These are the activations of a small neural network, seen along a few directions. Each row is one input.
Each table varies a few parts of the input and shows all the possible inputs, shuffled.
A made-up example of a description, with smaller parts first: one of 6 places along a line, together with either a single point or one of 9 places along a line or (one of 2 separate values, together with one of 8 places around a ring).
Shared parts are said once, and a part with two or three values counts as separate values.
In the rows, zero is written as 128.

Other details of the inputs vary at random and push rows far along two fixed directions, the same in every table; ignore that.

Rows:
row 1: [131 115 141 133  92 105 150 120 124 149 121 130 124 139]
row 2: [157 108 140 117  84 164 165 133  26  87 107 169 124  99]
row 3: [122  37  90 161 117 150 176 141  72 175  93  78 120 105]
row 4: [148 160 130 105  99 145 149 156 132  76  90 231 130 152]
row 5: [111 233 167 103 137 147  83 124 170  63 145 193 149 177]
row 6: [146  72 100 126 133 141 129 136  67 140 137  79 116  32]
row 7: [143 173 135 120 193 124  80 121 198 113 149 118 131 151]
row 8: [177  97 158 155 215  77  74  82 159 155 176  34  99 187]
row 9: [127  87 140 153 169  51 108  87 191 202 160  35 102 182]
row 10: [ 99  62  73 154 126 165 152 144  79 176 114  67 140  61]
row 11: [112  96 109 139  69 166 192 150  65 132  73 170 135 108]
row 12: [ 67 220 147 105  94 117 123 131 201 110 137 191 157 169]
row 13: [106  66  89 152 122 152 154 138  75 175 120  71 141  50]
row 14: [144 143 152 116 146  71 111 116 182 118 148 126 100 183]
row 15: [ 99 232 164  93 115 123  93 120 162  68 159 191 142 170]
row 16: [187  91 137 152 227  82  80  97 191 163 157  44  92 179]
row 17: [123 186 119  97 107 160 127 165 141  74 112 219 150 109]
row 18: [105 128 113 122  60 165 160 141  68 128 104 160 153  50]
Description of these inputs: one of 2 separate values, together with either one of 4 places along a line or one of 5 places around a ring.
Q: Changing only the choice among 2 separate values turns row 16 into row 7. The same change can be made to row 8. Which row results?
A: row 5
Q: Which other rows does row 10 become when the choice among 2 separate values takes its other values? List them by row number.
A: row 3

Rows:
row 19: [112 160 140 124  93 111 136 126 170 123 112 165 133 162]
row 20: [148 128 137 126 145 132 110 119 112 116 130 124 122 115]
row 21: [127 119 110 110  85 144 153 150  95 103 116 171 127  89]
row 22: [148  70 123 131 103 148 161 127  41 141 115 110 125  76]
row 23: [114 200 151 100 105 133 145 146 173  76 105 231 135 194]
row 24: [157 122 139 139 171 111  97 108 151 132 150  88 110 145]
row 25: [105 121 139 147 149 110 113 106 145 158 155  78 129 150]
row 26: [ 99 153 119 119 125 116 119 140 152 126 135 143 127 128]
row 27: [159 129 118 121  91 189 155 155  60  81  85 206 144 100]
row 28: [145  83 113 147 126 147 150 134  92 155  98 115 123 115]
row 29: [137 109 135 132 158  66 115 108 173 164 151  81 105 145]
row 30: [105 131 133 131 159 101  99 110 152 145 168  75 123 149]
row 31: [134  89 133 149 133 109 125  99 109 170 138  75 121 132]
row 32: [117 112 123 149 170 116 116 123 166 154 137  82 129 157]
row 33: [105 139 112 130  91 147 157 144 115 121 109 164 149 110]
row 34: [123 181 136 121 145 113 100 119 196 138 144 125 140 146]
row 35: [140 107 127 131 178  92 100 126 171 144 153  71 105 158]
row 36: [142  75 115 126 105 153 151 140  40 131 125 101 120  67]
row 37: [106 156 115 116 136 141 128 144 148 104 124 154 136 149]
row 38: [103 219 148 102  95 143 119 134 185  87 117 226 165 153]
row 39: [162  89 121 135 125 164 139 131  44 121 120 103 121  48]
Q: What is each input in this table made of?
A: either one of 2 separate values or one of 4 places along a line or (one of 3 separate values, together with one of 5 places around a ring)
Q: Which other rows belong to the same alternative as row 27? List them by row number.
A: row 20, row 24, row 39
